These are the activations of a small network on made-up records, seen along a few directions, one row for each record.
Here are examples, each followed by its value of one field, Safo.
Records without Safo are marked none.
The largest differences between rows may come from other fields.
In the rows, zero is written as 500.
Strong random noise was added to every row along 2 fixed directions; ignore it. To show where, here is one row again and again, with new noise each time:
[405 672 437 397 549 302 341 390  89 633 508 574 390 712 529 251]
[546 556 579 542 646 376 652 516 509 353 508 569 362 636 343 389]
[692 317 474 501 839 425 539 396 737 445 719 654 430 564 450 674]
[429 670 501 452 552 319 463 451 194 524 475 559 370 698 449 253]

[677 398 547 545 648 546 620 497 877 319 660 511 583 409 435 793] : j9
[433 664 671 643 535 337 813 639 378 280 312 569 213 736 213  70] : none
[383 701 473 401 363 451 354 472 213 580 442 414 559 528 578 415] : j11
[486 686 608 535 422 475 640 584 511 321 431 401 516 503 390 467] : j8
[431 627 496 464 381 460 450 503 346 515 458 449 558 508 524 424] : j10
[418 716 460 412 404 418 369 459 241 564 498 443 554 547 551 418] : j5
[403 683 536 495 340 451 520 556 325 456 396 428 534 520 466 352] : j3
[374 738 615 530 285 470 619 634 339 357 296 364 498 517 401 299] : j6
[590 439 405 418 606 496 346 377 581 571 694 531 622 445 604 734] : j7
[570 443 358 366 613 490 243 320 498 660 722 528 636 458 682 755] : j4
[452 610 471 414 438 482 372 452 357 554 506 437 578 492 580 532] : j11
[429 606 446 431 399 454 364 451 298 591 497 465 576 514 587 444] : j10
[498 499 398 406 488 478 314 397 405 632 592 498 606 479 635 582] : j10
[372 687 440 406 341 427 323 452 171 619 454 451 573 537 593 360] : j3
[485 707 660 579 412 480 737 639 554 239 386 382 486 512 326 429] : j8
[569 481 405 419 584 478 347 386 528 573 671 518 607 470 600 680] : j7
[537 533 437 414 544 482 362 401 482 560 624 487 597 478 589 648] : j4
[458 637 556 516 389 472 563 555 442 409 436 439 542 497 444 425] : j2
[525 596 476 452 510 458 447 459 479 490 577 471 569 495 520 565] : j5
[316 837 617 529 220 427 616 645 206 374 252 366 487 560 380 180] : j3
[418 594 472 434 386 481 393 488 325 559 455 437 562 492 569 455] : j6
[538 456 436 442 515 503 387 434 527 559 591 505 605 447 582 629] : j1
[550 591 720 639 451 551 859 698 786 130 376 382 498 431 266 539] : j11
[435 647 580 513 364 493 578 587 437 386 381 396 526 487 441 421] : j6
[337 452 374 451 363 514 270 457 171 823 399 564 443 548 652 276] : none
[631 414 449 462 633 516 440 420 700 485 690 526 611 427 546 763] : j7
[633 378 383 402 658 515 310 334 646 592 756 553 645 426 638 825] : j9
[441 392 538 570 383 648 568 607 558 529 345 475 448 425 500 448] : none
[417 735 699 610 291 484 781 704 483 218 272 375 482 505 285 296] : j1
[647 417 470 472 653 523 478 426 739 456 686 501 594 431 535 786] : j8
[435 622 488 460 397 459 434 485 341 528 479 460 564 511 533 437] : j2
[631 469 552 528 603 532 597 496 776 343 615 479 577 424 443 734] : j4
[559 422 448 462 536 518 428 446 595 522 602 512 602 437 563 660] : j1
[473 623 589 548 391 485 631 589 508 355 416 434 531 487 403 430] : j2
[669 394 455 477 675 516 481 422 775 454 714 523 601 424 530 801] : j5
[503 608 494 459 486 465 441 455 453 479 558 470 574 500 523 550] : j9

Here are new rows. What is Safo for each?
[596 533 586 559 543 511 665 558 731 293 545 462 547 448 385 624] : j7
[489 589 571 536 417 493 607 572 531 373 444 440 538 479 427 472] : j10
[538 532 590 566 457 518 666 591 652 324 460 444 537 452 399 531] : j10
[492 507 414 415 482 482 330 416 411 610 575 499 603 475 613 568] : j1
[470 661 467 434 457 435 411 459 358 525 534 450 558 525 541 483] : j5
[432 682 418 387 439 419 308 408 237 619 546 456 572 544 606 458] : j5
[565 462 534 524 511 528 572 529 673 393 536 482 573 431 461 618] : j1
[506 538 498 486 459 489 495 504 510 473 512 473 571 464 500 535] : j3
[571 528 471 459 560 482 453 447 571 479 620 484 580 472 529 643] : j5
[371 791 533 461 338 412 467 523 208 478 405 412 522 569 476 314] : j7
[447 660 457 415 440 442 370 443 309 563 524 444 565 526 571 488] : j8
[416 818 685 575 331 452 740 665 420 235 314 350 467 546 308 311] : j8
